A small network was shown many inputs. Here are its activations along a few directions, one row for each input.
In each table, some parts of the input vary, and every possible input appears once, in random order.
A made-up example of a description, with smaller parts first: one of 3 separate values, together with either a single point or one of 11 places along a line or (one of 4 places along a line, together with one of 8 places around a ring).
Shared parts are said once, and a part with two or three values counts as separate values.

Other details of the inputs vary at random and push rows far along three fixed directions, the same in every table; ignore that.
These rows show it; all are for the same input, with only those details redrawn:
[-22  10   4  -6 -32   6 -37   0   7 -34   8]
[ 17   2   0  31  58 -15  46 -16 -30   5  -8]
[  9 -17  -2 -15 -26  27  -7   9 -33 -18  17]
[ -4  22  -9  17  40 -30  -3 -27  19 -16 -19]
[-26  16   2  -6 -31   0 -43  -4  16 -36   5]
[ 14   7 -24  -8  28 -18 -12 -26  18 -18 -19]
[-23   7  34  39  -1  10  27  12 -45 -10  22]
[ 43 -22 -42 -42   8   7 -17 -20   0 -15 -11]

Table:
r1: [-19  -2  14  13 -22  16  29  21 -32  29  27]
r2: [-28   8  23  29 -12  -5  38  24 -23  22  23]
r3: [ 15 -44   5 -43 -46  41 -13  -3 -20  -4  15]
r4: [-36  12   2 -10 -40  12 -34  18  10   5  22]
r5: [-15   1  26  48  -4   9  35  40 -27  15  24]
r6: [  1  -9 -13 -14 -46  29 -21  14  15   7  11]
r7: [ 42 -17 -37 -55  14   4 -13 -16   8  -8   6]
r8: [-24 -20  25  16 -19  21  23  19 -26  23   6]
r9: [  5  -1  12  30  19 -14  32  -4 -29  -6   3]
r10: [ 27  32  12  -4  18  -4   2  16  10  13 -28]
r11: [ -6 -17  -4   1  26   0   9  12  -1  14 -13]
r12: [  5  54   5 -15  31 -40 -17  -2  39   8 -37]
r13: [ 27 -38 -34 -41  -2   1  -6  -5  18  14 -24]
r14: [-10  12 -10   7 -17 -10 -14   5  40   1  -5]
r15: [-32   8  14  35 -24   6  16  13 -23  17   3]
r16: [-46  18   4  10  10 -23 -45 -11  56   3 -26]
r17: [ 17   2 -11  29  53  -6  39  10  -4  25  -6]
r18: [-26  24  12  22 -11 -27  -9 -21  21 -22  -8]
r19: [ 26 -30 -10 -51 -47  27 -14  15 -22 -16  35]
r20: [-26  12  28  33  -2   4  14   7 -28 -16  16]
r21: [ 20  -8 -15   8  40 -18  46  12 -19  30   3]
r22: [ 12 -17  24  28  50 -16  62 -19 -21  15  -9]
r23: [ 38 -37 -25 -51  19  10 -17 -18  11 -12 -12]
r24: [ 58 -34 -37 -31  23  16   9 -29 -27  11  -9]
r25: [ -3 -17 -14 -13 -42  32 -19  19 -27  12   7]
r26: [  1  38  14 -10  40 -37 -20  -6  44   6 -60]
r27: [ -7  17 -33   7  30 -30 -17  -9  32   1 -31]
r28: [-32  18  15  28 -22  14 -18  19  14   8  15]
r29: [ 13 -35  -4 -49 -32  34 -39  -9   0 -11   7]
r30: [  1  32 -12   9  29 -34 -24 -48  74 -12 -22]
r31: [-33  26  13  -9 -37 -19 -31 -11  39 -27  15]
r32: [ -7  17 -27  15  25 -43 -10  -9  33   0 -33]
r33: [ -9   5  15  -3 -42  12 -29  12  18 -32  25]
r34: [ 75 -38 -31 -30  21  15  34 -19 -11  10   0]
r35: [  5  -7  27  20  -3  32  29  20 -36  -7  36]
r36: [ -3   1  29  22  -8  29  13   5 -21   0  30]
r37: [ 12 -32  -1 -38 -22  10 -26  -1   8 -23   2]
r38: [ 19   1  11  21  57  -5  54 -19 -35  28  15]
r39: [-26  11  28  33 -18   3  13 -10 -21  -6  11]
r40: [-24  11  14 -16 -46   8 -23  -7  10 -14  26]
r41: [-36   6  13  19   6 -27 -14  12  30  -1 -16]
r42: [-13  17  -6  19  40 -23  20   8   4  21   1]
r43: [-18  40  30   3 -29  -2 -22  29  -8  -5 -23]
r44: [ 56 -44 -52 -33  -1  12  25  -1 -27  26 -17]
Q: What is each input in this table made of?
A: one of 4 separate values, together with either a single point or (one of 2 separate values, together with one of 5 places around a ring)
Q: Changing only the choice among 4 separate values turns r34 into r18. The same change can be made to r33. Which row results?
A: r9
Q: Changing only the choice among 4 separate values turns r14 into r2. The same change can be made to r6. Which row results?
A: r1
Q: Which other rows does r33 become when the choice among 2 separate values takes its other values? List them by row number.
A: r5
Q: A walk changes only the place on the ring of 5. It starts at r22 and steps to r3. List the rest of the walk in order.
A: r29, r23, r37

Table:
r45: [ 38 -40 -58 -41  -3  10 -12 -10  15  17  -8]
r46: [-10  14  29  42  32 -14  40  -4 -27   3   9]
r47: [-11   2  -3 -31 -60  24 -52   7   8 -32  20]
r48: [-41  30  10   1 -37  -9 -49  15  34 -19  -2]
r49: [  0   0 -29  10  42 -31   0 -42  40  -3 -12]
r50: [-13 -10  52  41 -11  31  59  29 -74   6  43]
r51: [  9  16 -15   8  56 -42  13 -22  30  20 -37]
r52: [  2   7 -12 -19   5 -15 -34 -22  37 -19 -11]
r53: [ 37 -21 -17 -27  -2  15   4 -10 -11  -5   7]
r54: [-30  31  16  30  30 -28   2   2  26   6 -17]
r55: [ 53 -44 -23 -38  -4  30  17  11 -34  26  -5]
r56: [-39   1  44  24 -61  32   7  50 -46   1  31]
r57: [-20   1   2 -34 -64  17 -69  -2  31 -38   8]
r58: [ 31 -11 -21 -14  26  -2  15  -1   1  21 -17]
r59: [-33  44  15  36  20 -36  -3  -3  30   6 -14]
r60: [-33  18  26  23  -9  -4  -5   1   0 -20   6]
r61: [  7   0  13  26  43 -10  46 -14 -26   9  -3]
r62: [ 53 -37 -27 -38  -2  30  19  15 -32  22   2]
Q: What is each input in this table made of?
A: one of 2 separate values, together with either a single point or one of 8 places around a ring
Q: Changing only the choice among 2 separate values turns r55 into r57. The same change can be made to r54. Which row results?
A: r52
Q: Which other rows does r53 become when the choice among 2 separate values takes its other values? List them by row number.
A: r62

Table:
r63: [ 26 -70 -64 -52 -37  32 -28   9 -15  -3  14]
r64: [  9 -41   6  35  49  20  77   6 -37  49  30]
r65: [-45  18  70  -4 -79  54 -34  42 -24 -44  62]
r66: [  3 -47  -1 -18 -48  39   2  -7 -54 -29  23]
r67: [ 21 -27  18  12  25  21  56  30 -32  62   6]
r68: [ -7  34   5  14  34 -33  -6   9  -2  -3 -44]
r69: [  2 -38  25  45  37  16  76   3 -40  51  32]
r70: [-56  17 -16   6 -13 -44 -59 -47  85 -16 -38]
r71: [-61  10 -10  39   8 -36 -21 -17  31  -8 -13]
r72: [-22  39  26  23  12 -12 -14  41   6 -11  -9]
r73: [ 67 -46 -35 -42  42  -1  16 -62  16  -1 -12]
r74: [ -3   4  42  41  12  15  51  58 -85  13   8]
r75: [-46  42  33 -20 -69  -6 -76  15  36 -32 -33]
r76: [  3 -58 -44 -43 -53  43 -40  25  -2  -8  33]
r77: [-45  21  -1  32  14 -31  -6  17  13  15 -34]
r78: [ 31  31 -29  -4 -24  11  -6  33 -19   8  -3]
r79: [-48  50  -8 -19 -82 -18 -52  22  63   8  10]
r80: [-15   9  56 -18 -62  40 -33  19 -14 -35  45]
r81: [ 50 -23 -86   7  30  -4  34 -21  -6  38   3]
r82: [ 66 -14 -48 -22  29 -18  51 -51  -2  13  20]
r83: [-53  45   4  32  30 -39 -31  14  82   8 -22]
r84: [-37  57  60  33  25 -35 -11 -33  35 -27 -11]
r85: [ 29 -37  23  19  30  21  61 -17 -39  10  37]
r86: [-29  13   8  -4 -11 -22 -26  -2  47  21 -40]
r87: [ 61 -38 -10 -86 -41  40 -33 -18 -22 -24  -2]
r88: [-69  41  13  42  11 -45 -14   4  37  12 -49]
r89: [  8 -25  -2  37  42   3  67  41 -63  48  -8]
r90: [ -4  59   6  22  88 -58 -17 -43  73 -32 -25]
r91: [ 50  14  -7 -26  57 -22  -3 -11  37  22 -38]
r92: [  1 -48 -35 -13 -11  11   4 -13 -18  12  -9]
r93: [ 38 -38 -48 -23  27  -7  -4 -33  -3 -29  -1]
r94: [ 27 -48 -26 -56 -51  39 -14  21 -22  28 -25]
r95: [-37  31   0  48  49 -38   6  24  36  21 -24]
r96: [-24  63 -38  52  25 -48   0   6  49  29 -29]
r97: [ 56  -8   1  -4  62  12  47  29 -32  28  -7]
r98: [ -3  83 -17 -22  -5 -62 -44 -16  85  -4 -30]
r99: [-27  15  21  32  30  -5  23  28  20  39  -3]
r100: [-12  -4  29  39  32   4  40 -14  -6  -8  35]
r101: [-27   1  40  -5 -68  39 -29  39 -57 -53  42]
r102: [ 18 -17 -68 -66 -66   2 -40 -20  49   8  24]
r103: [ 19 -42   6 -26 -29  24   2 -28 -17 -18  16]
r104: [ 30 -62 -35 -58 -32  33 -20 -18  14  17   5]
r105: [-51  14  18 -25 -68   5 -69  18  62   2 -14]
r106: [-69  -9  13   3 -76  32 -57  32  33 -24  51]
r107: [ 92  22 -86 -33  59 -28  -3 -51  21  -8 -30]
r108: [ 51  -9  -2   6  71   1  45  -3 -45  -4   4]
r109: [ 90  -1 -57 -60  91 -25  -4 -25  53  25 -58]
r110: [ 61 -39 -67 -35  56 -11  -5 -42  26 -23  -8]
r111: [ 19   4  28 -15  -3   5   8  11 -20  15 -26]
r112: [ 18  -8  28  15  22  14  48  -5 -81  -8  -2]
r113: [ 26  -8 -67 -36 -65  22 -49 -19  18 -41  31]
r114: [-37   4   5  29  24 -40  -2 -42  50  14 -23]
r115: [-37  30  20  57  58 -38  10 -32  48 -29  13]
r116: [-56  41  90  63 -14  -1  26   3 -49 -25  10]
r117: [ 33 -27 -10 -60 -52  41 -23  34 -49  -4 -20]
r118: [-57  30  82  67 -14  10  32  28 -83 -28  32]
r119: [ 22  39  34  34  27 -14  82  -8 -54  16  35]
r120: [-43 -13  55  76   1  14  66  13 -91 -15  45]
r121: [-17  15  48 -25 -62  28 -37  34  -2  -7   1]
r122: [ 12 -53   0 -40 -75  50 -17 -11 -39 -33  24]
Q: Changing only one part turns r89 into r101. The same change can be made to r99. Which row results?
A: r65
Q: Changing only one part turns r78 into r81. The same change can be made to r74. Which row results?
A: r63
Q: What is each input in this table made of?
A: one of 5 places around a ring, together with either one of 2 separate values or one of 10 places around a ring
Q: Which other rows does r82 become when the place on the ring of 5 takes its other values? List them by row number.
A: r79, r98, r102, r119
Q: Which other rows agree with r100 in the place on the ring of 5? List them by row number.
A: r66, r73, r82, r85, r93, r103, r110, r113, r115, r120, r122
Q: Which other rows does r119 become when the choice among 2 separate values takes its other values? List them by row number.
A: r107
Q: Which other rows does r96 become when the choice among 2 separate values takes its other values? List them by row number.
A: r79
Q: Which other rows does r70 become when the place on the ring of 10 takes its other values? List them by row number.
A: r63, r64, r69, r71, r76, r92, r104, r106, r114
